Each row has a name. Each question is about the rows just above it.

(75): [125 127 127 178  75 115 131  98 138 135 112 163  72 110 164 170  95 140
 103  83 105  59 126  69 200 183  86 182  84]
(42): [149  97 121 178  75 115 131  98 138 135 112 163  72 110 164 170  95 140
 103  83 135 167 177 117 131 169  71 163  86]
(100): [129 127 125 129 126 128 126 126 138 163 112  72 135 110 164 129 126 127
 127 126 127 125 128 127 128 129 126 128 125]
Which value appears more than once in (75)? | [127]
The next entry after [138 163 112]: | [72]
Which row holds [125 127 127 178  75 115 131  98 138 135 112 163  72 110 164 170  95 140
 103  83 105  59 126  69 200 183  86 182  84]? | (75)

(108): [165 107 128 121 109 147 150 114 114 117]
(60): [153  89 153  40 153 153  80 153 164 156]
(170): [137  97 126 116 137 143 148 117 114 124]
(165): [141  59 145  63  73 185 109 144 108 142]
(89): [165 135 127 137 116 135 135 114 127 115]
(17): [152 152 153  40  73 185 109 137 143 152]
(153): [138 101 124  92  83 164 103 111 148 164]
(132): [ 87  63 145  59 104 147  88 142 139 151]
Repeated in (108): | [114]
Repeated in (17): | [152]
The row with [153  89 153  40 153 153  80 153 164 156] is | (60)
Give the next entry after [ 59 145  63]. | [73]
The value that (60) holds more than once: | [153]
Which value appears more than once in (170)? | [137]
The value that (153) holds more than once: | [164]

(133): [144 106 111  88 163  89 149  80 104 168 152 118 114  83 133 159 127 165
  92  91 124 116  99 126 158 133 116 129  97 117 113 143 121]
(70): [126 187 109 159 121 153 158  70 123 132 160  93 125 157 109 126  88 108
 147 152 138 102 121 126 132 148 126 127 115 123 122 102 118]
(103): [187 107 135 113 115 162 101  78  93 127 115 121 118 120 143 142 138 149
 141  71  98 123  85 132 148 130 150 112 119 121  84 127 180]
(51): [132 115 120 142 135 162 141  71 127 121 193  73  84 108 141 149  91 198
 153 167 137  87 130 187 101 153 147  76 105 137 104 183 116]
(117): [189 144  97 150 117 142 151 127 139  77 112 100  95 148 151 100  63 145
 109  91 121  77 164 138  75 135 186 119 114 153 106  97 118]
(123): [122 128 139 140 124 143 150 105 110 145 168 119 115 138 100 120  51 103
 101  74  85  95 129 164  86 133  94 180 171 133 120 136 103]
(9): [135 213  94 114  88 162 141 117 193  66 137 135 112 102 106 135  87 127
 115  96 135 104 144 156  63 125 153 110  89 155 137 107 155]
(197): [108 144 139 153 109 143 107 146 152 124 155 141 137  81 138  97 120 151
 107 120 157  82 129 155 106 159 130 143 115 110  97 117  78]
(114): [189 144  97 150 117 142  99 127 139  77 112 100  95 148  70 100  63 145
 109  91 121  77 164 138  75 135 186 119 114 153 106  97 118]
(21): [144 106 111  88 163  89 149  80 104 168 152 118 114 161 133 159 127 165
  92  91 124 116  99 126 104 133 116 129  97 117 113 143 121]
(203): [123 213  94 114  88 162 141 117 193  66 137 132 112 102 106 144  87 127
 115  96 135 104 144 156  63 125 153 139 138 132 190 128 115]
Where do [189 144  97 150 117 142  99 127 139  77 112 100  95 148  70 100  63 145
 109  91 121  77 164 138  75 135 186 119 114 153 106  97 118] appear? | (114)
Whose row is [123 213  94 114  88 162 141 117 193  66 137 132 112 102 106 144  87 127
 115  96 135 104 144 156  63 125 153 139 138 132 190 128 115]? | (203)
Which row holds [122 128 139 140 124 143 150 105 110 145 168 119 115 138 100 120  51 103
 101  74  85  95 129 164  86 133  94 180 171 133 120 136 103]? | (123)
Whose row is [189 144  97 150 117 142 151 127 139  77 112 100  95 148 151 100  63 145
 109  91 121  77 164 138  75 135 186 119 114 153 106  97 118]? | (117)
The row with [144 106 111  88 163  89 149  80 104 168 152 118 114 161 133 159 127 165
  92  91 124 116  99 126 104 133 116 129  97 117 113 143 121] is | (21)
Where do [132 115 120 142 135 162 141  71 127 121 193  73  84 108 141 149  91 198
 153 167 137  87 130 187 101 153 147  76 105 137 104 183 116] appear? | (51)

(54): [160 120 117 146 113  68 130 134 182 131 126 116]
(129): [ 94 103 173 141 126 153 144 140 108 166 108 164]
(16): [120 139 112 134 160 101 153 133 136  72 135 135]
(161): [ 98 133 123 126 208 136 106 110 126 112 139 124]
(144): [133 122 146 113 175 175  92  95 131 101 109 128]
(96): [106 142 105 148  96  81 170 117 121 169 124 130]
(151): [164 132  89 143 102  94  99 149 154 116 136  91]
(2): [129 132 128 104  55 160 133 131 130 120  91 131]
(122): [ 91 128 134 113 184 169  92 111 122 120 120 143]
The next entry after [173 141 126 153 144 140 108]: | [166]
What is the next entry after [208 136 106 110 126]? | [112]
The value that (16) holds more than once: | [135]

